Each row below holds a small network's activations on one input, seen along a few directions.
In each table, some parts of the input vary, and every possible input appears once, in random order.
A made-up example of a description, with smaller parts first: line(6) and (point or ring(9) or (values(2) and ring(5))).
Shared parts are said once, and a part with two or three values counts as separate values.
In the rows, 128 means zero.

Other details of the inputs vary at random and push rows far along two fixed directions, the same in every table; ignore that.

Table:
r1: [172 129 104 135 128 151 138 154 119 150 142]
r2: [102 136  79 174 134 128  77 117 111 178 137]
r3: [ 34 136 113  98 117  95 243  60  80  27 141]
r4: [138 161 186  80 135  91 184 143 165  38  66]
r5: [190 126 174 104 108 124 148 152 153 154 104]
r6: [ 73 108  87 132  87  98 199  66  60  69 154]
r7: [194 158 195  74 156 137 129 185 172 166  84]
r8: [ 39 130 107 114 108  61 249  69  97  42 145]
r9: [156 118 138 113 121 158 115 131  96 147 126]
r10: [193 151 130 115 143 136 126 171 140 175 101]
r11: [111  84  92 179 117 155 107 129 120 170 204]
r12: [198 147 178  95 135 106 118 194 195 155  67]
r13: [178 137 161  98 133 145  95 162 127 155  95]
r14: [194 179 166  91 131 116 114 183 198 156  62]
r15: [129 130 113 131 119 126 108 143 154 152 113]
r16: [206 143 138 104 125 139 153 161 131 147  92]
r17: [ 98 118 148  99 115 124 239 102 105  36 164]
r18: [ 95 132  89 170 127 119  68 121 114 177 148]
r19: [185 155 153  91 155 151 145 163 127 143  97]
r20: [ 77 120  94 170 141 150  53 110  94 173 166]
r21: [ 84 124  84 174 148 158  62 108  91 174 155]
r22: [146 126 127 122 134 151 107 132 103 141 108]
r23: [ 75  96  77 204 129 123  49 123 141 161 156]
r24: [ 86 111 120 107  90  83 243  81  94  46 133]
r25: [104 124 144 128 113  87 166 116 147  93 120]
r26: [ 77 132 107 139 132 140 111 107 124 119 140]
r27: [207 176 160 109 140 108 104 186 180 140  40]
r28: [ 74 103  80 195 132 124  59 121 137 175 164]
r29: [102 102  96 139 126 169 145 122 100 115 181]
r30: [ 86 123 112 153 135 135  92 119 134 106 124]
r31: [122 100  79 163 139 189 102 127  83 156 185]
r32: [ 82 124 111 192 123 120  63 108 155 169 156]
r33: [189 149 142 103 122 118 131 156 136 145  72]
r34: [195 146 211  89 145 134 112 181 187 145  78]
r35: [148 149 181 138 141 134  70 147 186 136  98]
r36: [100  89  76 171 132 184  85 123  78 161 208]
r37: [135 133 177  58 109 104 251 111 110  32  95]
r38: [ 67 111  90 122 112 129 231  61  46  33 154]
r39: [ 88 106 124 159 143 154  89 113 118 179 176]
r40: [128  96 147 131 117 157 126 114 110 142 151]
r41: [103 128 136 139 145 129 102 132 142 127 129]
r42: [231 127 158  94 164 105  68  92 174 152 137]
r43: [123 136 113 153 126 115  87 145 164 134 103]
r44: [153 152 163 150 124 109  77 150 198 147  94]
r45: [127 120 111 134 110 114 112 127 109 143 125]
r46: [162 159 167 106 143 122  99 162 153 112  75]
r47: [ 81 142 143 106 110  69 231  90 123  69 132]
r48: [191 135 150  96 108 131 145 156 147 152  90]
r49: [ 99 170 190  93 124  86 198  98 154  38  98]
r50: [108 123 120 125 129 148 109 128 132 130 125]
r51: [155  89 120 135 174 143  36  43 123 147 197]
r52: [115  97  94 151 119 138 147 136 120 135 181]
r53: [164 169 166  61 111  77 218 135 127  80  79]
r54: [ 81 152 122  95 110  75 233  92 116  62 116]
r55: [ 59  98  98 123 100 132 199  63  64  59 156]
r56: [160 124 111 131 121 142 129 156 120 149 155]
r57: [213 163 188  66 144 141 124 180 143 160  79]
r58: [ 85 111  79 191 148 155  45 113 102 149 141]
r59: [107 109 133 134 140 133 108 136 135 126 129]
r60: [ 94  74  83 175 137 184  92 130 100 164 211]
r61: [167 154 141 133 133 108  77 170 165 148  79]
r62: [ 99  87  57 184 118 166  94 127 108 175 203]
Each input here is: values(2) and (point or (line(5) and line(6))).
Changing only the values(2) part turns r51 into r42. The same change can be made to r26. Which row results?
Answer: r14
Changing only the values(2) part turns r3 into r54. The same change can be made to r30. Which row results?
Answer: r43
Which other rows does r45 become when the line(6) part takes its other values? List them by row number.
Answer: r6, r18, r53, r56, r61
Which other rows does r1 become when the values(2) part takes its other values? List them by row number.
Answer: r31

Table:
r63: [120 136 120 159 144 157  53 167 128 191 117]
r64: [146 115 118 147 140 164  81 148 137 205 153]
r65: [112 132 126 117 105 104 183 105  90  86 128]
r66: [179 127 143 131 120 143 114 168 146 157 127]
r67: [156 145 158 125 147 109  77 130 159 155 111]
r68: [ 82  88  70 181 122 143 115 109  96 146 193]
r69: [ 67  99  91 188 134 117  81  84 129 129 188]
r70: [149 141 145 112 118 100 128 156 150 144  82]
r71: [ 99 136 113 143 133  95 122  77 129  89 134]
r72: [179 144 178  79 142 128 132 150 143 127  88]
r73: [199 156 152  99 119 127 141 157 140 129  87]
r74: [100 114 112 128 129 125 153 113 117  95 162]
r75: [ 82 101  87 164 117 143 131  99  96 151 180]
r76: [ 61 127  73 176 130 143  99 113  96 124 141]
r77: [ 97 131 131 104 122 117 186  99 115  84 145]
r78: [ 60  85  69 191 109 120 100 114 121 145 169]
r79: [154 112 114 146 147 167  51 135 130 179 135]
r80: [134 153 151 130 136 150 106 173 154 160 100]
r81: [ 89 151 136 119 122 109 191 139 129  57 109]
r82: [123 118 127 171 144 141  37 120 160 197 158]
r83: [187 134 184  94 134 139 133 166 162 114  96]
r84: [104 118 119 125 122 128 147  89 100  75 127]
r85: [ 95 107  67 165 122 137 119  96  86 137 166]
r86: [166 136 146 106 145 138  97 152 135 163 118]
r87: [ 95 135 135 112 100  87 195 116 140  86 105]
r88: [122 145 124  93 127 108 184 101 112  64 119]
r89: [172 134 151 125 117 147 117 157 142 171 123]
r90: [179 134 172  91 139 134 141 160 160 114 106]
r91: [179 155 147 102 118 103 134 164 168 132  62]
r92: [ 97 121 140 107 122 122 181  94 115  79 138]
r93: [110 131 120 111 117 103 189 105  92  92 130]
r94: [112 128 154  97 122 111 177 101 103  65 110]
r95: [184 152 161  83 141 121 147 159 140 142  93]
r96: [156 125 168 112 130 152 116 141 145 141 115]
r97: [152 115  89 158 146 164  56 141 124 203 148]
r98: [108 124 117 116 125 111 194 114 116  79 147]
Describe the family of inputs behind these rows.
Answer: line(4) and (values(3) or line(6))
Changing only the line(4) part turns r75 into r68. The same change can be made to r92. Which row results?
Answer: r90
Start at r84 and move only the line(4) part, one step at a time. The first step leads to r94. Which rows follow, in order?
Answer: r96, r83
Which other rows does r81 become when the values(3) part takes its other values? List them by row number.
Answer: r69, r78
Which other rows does r94 become when the line(6) part takes its other values? List them by row number.
Answer: r65, r72, r86, r93, r95

Table:
r99: [146 152 145 106 142 129 144 140 122 119 115]
r100: [139 162 150  97 146 116 153 132 129 102  92]
r101: [ 66 125 122 123 119 104 193  74 120  67 154]
r102: [ 44  94  59 183 117 122 111  79  72 100 150]
r103: [144 151 152  89 136 127 165 118 132 104 105]
r104: [153 101 118 133 135 167 108 162 118 165 129]
r105: [147 136 135  92 112 140 189 154 119  94 108]
r106: [ 31 103  65 177 110 130 132  97  99 119 189]
r107: [126 122 141 138  99 118 114 147 125 218 121]
r108: [163 124 118 147 135 119  96 138 146 169 147]
r109: [163 110 127 129 134 119  83 126 148 165 152]
r110: [174 146 133  93 127 109 162 107 134 110 108]
r111: [172 138 141  83 129 102 150 111 123 100 116]
r112: [150  96 146 126 129 158  94 144 143 158 156]
r113: [ 78 104  54 174 124 117 123  68  69 119 188]
r114: [ 62 131 101 146  94  92 176 101 117  57 122]
r115: [157 102 135 118 137 169  93 141 119 160 146]
r116: [139 124 118 133 146 149  95 156 124 169 124]
r117: [131 137 123 148 120 142  92 162 152 163 134]
r118: [140 143 173  93 128 106 149 128 149  91 119]
r119: [149 140 147 105 133 121 175 143 116  99 100]
r120: [147 130 160 105 121 127 181 143 139  96 126]
r121: [148 113 151 138 137 143  86 138 141 160 151]
r122: [ 94  97  57 163 124 118 124  92  83 131 165]
r123: [138 121 135 154 126 134  75 127 161 157 114]
r124: [163 118 119 140 131 126  95 120 159 173 144]
r125: [158 131 130 109 123  87 172 136 148 109 110]
r126: [146 120 134 132 134 140  58 126 124 147 111]
r127: [112 134 133 116 123 123 188  85 103  76 130]
r128: [136 130 136 144 142 139  93 151 147 166 145]
r129: [127 134 134 148 149 132  86 146 153 165 129]
r130: [147 141 166 109 125 119 172 120 151 102 118]
r131: [147 135 125 150 135 140  70 137 124 151 108]
r132: [138 156 130 110 111 114 148 142 127  91  78]
r133: [154 128 150  89 123 144 182 121 126  97 114]
r134: [127 128 135 141 145 139  86 129 165 169 126]
r135: [138 135 139 151 137 137  86 148 147 160 141]
r136: [148 133 117 144 128 159 101 160 120 166 129]
r137: [145 145 161  78 139 120 153 125 123  97 112]
r138: [145 117 153 109 119 141 162 126 150 115 133]
r139: [132 149 154  90  96  99 185 129  98 150  86]
r140: [152 134 148  97 127 137 182 139 114  94 116]
r141: [142 129 120 139 140 147  88 153 124 162 120]
r142: [134 122 129 149 135 135  91 157 149 162 130]
r143: [ 60  97  45 182 102 110 134  85  99 125 190]
r144: [102 104 129 118 111 118 200 123 119  76 135]
r145: [136 134 126 130 151 152  82 123 138 168 115]
r146: [ 47 112  73 178 127 134 118  74  67 107 183]
r147: [ 57 103  76 183 128 139 131  76  61 111 188]
r148: [139 139 171  86 134 108 156 131 150  98 122]
r149: [ 73 123  93 160 125 130 108 129 134 145 145]
r150: [146 146 165 117 128 113 171 138 139  98 121]
r151: [143 110 123 142 114 163 110 169 145 166 143]
r152: [141 149 152 113 112 117 176 152 144 102 112]
r153: [131 164 135  93 130 119 161 146 135 104  85]
r154: [155 120 141 130 144 154  84 133 117 160 140]
r155: [140 160 138  90 123 124 172 152 129 102  99]
r156: [131 128 116 135 152 143  87 149 130 167 109]
r157: [137 147 159  81 145 115 142 119 128  96  96]
r158: [131 118 128 142 140 137  97 159 149 169 134]
r159: [147 128 126 144 131 147  70 120 135 154 104]
r160: [ 96 121 142 119 114  91 152  93 126  61 118]
r161: [ 48 106  74 171 123 140 118  56  79 111 180]
r162: [122 121 125 145 146 130  91 155 157 169 118]
r163: [139 143 113 139 126 153  89 158 126 162 124]
r164: [139 150 164 104 125 113 160 121 159  99 112]
r165: [165 132  91 136 123 136  98 149 127 171 129]
r166: [145 128 139 124 142 149  71 132 122 155 135]
r167: [ 48 106 103 149 111  96 207  81  89  52 160]
r168: [133 116 124 159 128 125  79 154 152 156 107]
r169: [129 140 168  91 139 102 146 127 155  98 107]
r170: [140 149 158 122 121  98 146 136 150  91  92]
Changing only one part turns r152 into r136. The same change can be made to r123. Which row results?
Answer: r159
Changing only one part turns r118 into r166. The same change can be made to r125. Which row results?
Answer: r122
Describe the family of inputs behind these rows.
Answer: values(2) and (point or (line(5) and (point or line(6))))
Which other rows does r137 become when the values(2) part takes its other values? List them by row number.
Answer: r148
Start at r123 and move only the line(6) part, one step at a time. The first step leads to r134. Which rows follow, in order?
Answer: r164, r101, r130, r138
Which other rows does r145 become when the values(2) part takes its other values? List them by row number.
Answer: r134

Table:
r171: [121 132 138 113 135 108 153 116 142 102 139]
r172: [106 108  92 142 118 136 130 106  85 147 156]
r173: [158 159 167  90 129  93 156 120 146  96  81]
r174: [158 170 147  95 113  94 174 162 149 101  68]
r175: [ 97  87 100 163 120 141  98 106 118 134 172]
r176: [100 112  98 157 133 162 105 117 103 137 164]
r177: [ 98 110 119 136 125 135 131 109 108  96 138]
r178: [114 128 142  96 111 105 217 111 110  83 133]
r179: [127  96  93 165 131 149  68 118 113 163 151]
r180: [194 150 153 139 142 162  41 222 177 224  81]
r181: [ 77 123 109 133 138 126 137  94 108  95 151]
r182: [202 129 151 133 145 164  76 183 167 198 129]
r183: [ 99 112  84 158 143 131  90  99 110 145 161]
r184: [187 169 202  80 141 119 125 159 172 125  65]
r185: [131 143 165 106 123 100 152 113 153 101 112]
r186: [ 91 110  93 177 115 131 100 139 136 164 147]
r187: [112 123 126 120 124 143 147 126 100 133 136]
r188: [130 144 125 103 118 107 203 105 107  59 120]
Describe the family of inputs behind these rows.
Answer: values(3) and (point or line(5))
Changing only the values(3) part turns r176 into r182. The same change can be made to r181. Which row results?
Answer: r171
Which other rows does r172 become when the values(3) part takes its other values? List them by row number.
Answer: r178, r187
